Each row below holds a small network's activations on one input, seen along a few directions.
Each table varies a few parts of the input and shows all the possible inputs, shuffled.
Descriptions start from the smaller parts, as in this example, which fits no table here: one of 8 places around a ring, together with either a single point or one of 9 places around a ring or (one of 2 separate values, together with one of 6 places along a line).
Shared parts are said once, and a part with two or three values counts as separate values.

Other details of the inputs vary at random and push rows far along two fixed directions, the same in every table; ignore that.

Table:
x1: [  9 -28   3   8  25 -10  11   3  19  13  14  12   9]
x2: [-4 -6 -8  0 -9  7  4 -2 -1 -8 -2  7  8]
x3: [ 2 -7  5  6 -6  3  1 -2 -9 -9  7  4  2]
x4: [-8 -2  1 -3  4 -6 -7 -3  0 -4  3 11 14]
x5: [-14  27  12  -6   9 -10 -10   4  18  18 -12 -21 -38]
x6: [ 14  -2 -13   2 -12  19  16  -4 -13 -15   3 -10  -3]
x7: [  5  -4   4   6  -4   4   1  -4 -12  -4   5   4   7]
x8: [ -1   0 -11  -2  -4   5  -3   0  -3  -8  12   5   4]
x9: [  5  -8 -10   3 -15  12   9  -4  -8  -7  -1   1   4]
x10: [  5   0  -6   7   0   6  -1   0  -2 -16  10   0   3]
x11: [ 16   4 -27 -10 -14  23  11   0 -14   0   8  -9   9]
x12: [ 10  -2 -24  -7 -19  24  17  -7 -10  -1  -5  -3   7]
x13: [  6  -6   1   4  -3   5   4  -5 -15  -5   5   2   6]
x14: [ 13   2 -30  -7 -17  28  16  -4  -2 -14   1  -7   3]
x15: [-14  -3   7   2   5 -14 -13   0   8 -10   6  16  12]
x16: [-1 -3  0  0 -1 -4 -2  3 -3 -4 -4 11 20]
x17: [ -2   0   2   6   6  -1  -6   0  -1 -17   9   0   4]
x18: [ -3  -5   2   5   2  -5  -9  -1  -5 -11  12   7   5]
x19: [ -8  -4  28   2  30 -25   2  11  41  46  -9 -10 -42]
x20: [ -3  -8  10   5  -1  -4  -2  -2  -9 -11   7   5   4]
x21: [ -6  -1  19   5  15 -21 -18   2  -3  -4   8  10  16]
x22: [-18  24  23  -3   7 -16  -9   5  26  23 -29 -15 -39]
x23: [ 14  -2 -14  -2 -16  17  14  -2 -14   0  -5  -6  10]
x24: [ -6  26  16  -7   2  -4  -8   4   7  35 -15 -21 -43]
x25: [ 18 -25 -11   8  18   5  23   5  20   0  12   2   1]
x26: [ -1  20   3  -6  -8   9   9   1   9  20 -27 -30 -42]
x27: [  8  -3 -15   0 -12  17   5  -2 -11  -9  12  -3   1]
x28: [ 20   2 -21  -6 -15  24  11   0 -19   0   7 -11   6]
x29: [ 11   2 -23 -12 -13  17  11  -2 -10   0  -1  -7  10]
x30: [ 11   1 -28 -10 -18  26  14  -7  -9  -1   2  -4   7]
x31: [-8 -4 -5 -4 -2 -1 -3 -1  1 -9  3  8  8]
x32: [-15  23  14  -8   7 -10  -9   4  22  18 -21 -17 -35]
x33: [-19  -2  20   5  22 -30 -27   1   5  -6  11  21  15]
x34: [ -7  -4   9   1   6 -15  -8   0   0  -4  -4  13  21]
x35: [ -7  -3  -6  -2   1  -2  -7   0  -4 -10  13   6   6]
x36: [-16  -9  27  11  16 -28 -20  -1   2  -7  -1  21  17]
x37: [  0  -5 -13  -4  -8   9   8  -4  -9  -4  -4   5  11]
x38: [-24  -9  22   7  14 -30 -20   3  10 -12  -1  24  15]
x39: [ 15  -1 -11   3 -13  21  15  -2 -11 -14   2  -9  -4]
x40: [-12  -4  23   8  18 -27 -23  -2   0  -6  11  18  12]
x41: [  7   5 -21   0  -6  15   6   0  -2 -14  10  -3   3]
x42: [ 0 -6  7  3  1 -8 -3  0 -7 -4 -3  7 16]
x43: [ -4  26  -4 -13 -10  12  12   3  13  25 -31 -32 -47]
x44: [ 19  -2 -11  -2 -15  20  14  -2 -20  -2   2  -8   6]
x45: [-10  -5  33  11  18 -32 -20   3  -3  -6   5  17  18]
x46: [ 3 -6 -4  4 -7  8  4 -3 -9 -3 -2  4 10]
x47: [ -1  31  -2 -17  -8  10   2   2   7  39 -17 -29 -47]
x48: [  7  -9 -15   0 -16  17  11  -5 -12  -9  -1  -3   3]
x49: [ -5  28   9 -16  -3  -4  -3   6  13  37 -24 -22 -34]
x50: [  1 -26  25  13  40 -36  -6  11  26  12  12  23  18]
x51: [ 1  2 -5 -5  3 -4 -5  1 -7 -3  9  4 14]
x52: [ -6  -5  13  12   7 -13  -8   0   7 -17  -2  12  10]
Each input here is: one of 4 places along a line, together with either a single point or (one of 2 separate values, together with one of 6 places around a ring).
Changing only the place on the line of 4 turns x6 into x13. The same change can be made to x26. Which row results?
> x36
Changing only the place on the line of 4 turns x4 into x29. The same change can be made to x47. Which row results?
> x11
Which other rows agree with x19 in the place on the line of 4? List them by row number.
> x2, x3, x8, x9, x15, x18, x20, x27, x31, x35, x38, x48
A walk changes only the place on the line of 4. It starts at x17 and steps to x18. List the rest of the walk in order.
> x40, x21
Which other rows does x17 become when the choice among 2 separate values takes its other values? List them by row number.
> x10

Table:
x53: [-12  10  14  -6   6  -8  -3   4  12  18  -8 -13 -31]
x54: [ 27 -17 -38  -2 -13  34  25  -7 -17 -23  17   7  34]
x55: [-11  10  12  -1  13 -15  -8   6  23  18 -10  -6 -18]
x56: [ -1  12  -3 -13  -1   3   3   4   9  25 -12 -16 -29]
x57: [-30  -9  51  21  37 -52 -36   7  23  -6   1  28  17]
x58: [ -2  15   5 -11  -5   1   0   3   6  32 -11 -17 -27]
x59: [-10 -30   4  16  15 -19 -11  -3  -3 -33  16  36  45]
x60: [-14   9  25   3  11 -19 -17   2   9  21  -7  -1 -21]
x61: [ -6 -27  11  18  16 -22 -13   1   8 -37  17  39  45]
x62: [ 22 -15 -28   5  -8  25  18  -3 -16 -24  18   7  22]
x63: [-14  11  25   2  19 -20 -12   4  25  11  -6  -2 -27]
x64: [-16   8  -5   3 -18  -1 -24 -11 -28 -50   8  23  42]
x65: [ 27 -19 -40  -4 -32  43  30 -10 -29 -18  14  -2  22]
x66: [ 25   9 -29 -13 -23  36  26  -3 -17  14  -7 -33 -22]
x67: [ 15  20 -13 -14 -14  18  17   2  -5  31 -17 -32 -31]
x68: [  0  12  11  -4  -1  -3   4   4   0  20 -14 -18 -21]
What is each input in this table made of?
> either a single point or (one of 3 separate values, together with one of 5 places around a ring)
Which other rows does x63 become when the choice among 3 separate values takes its other values? List them by row number.
> x55, x61
Which other rows does x60 become when the place on the ring of 5 takes its other values? List them by row number.
> x53, x62, x63, x66
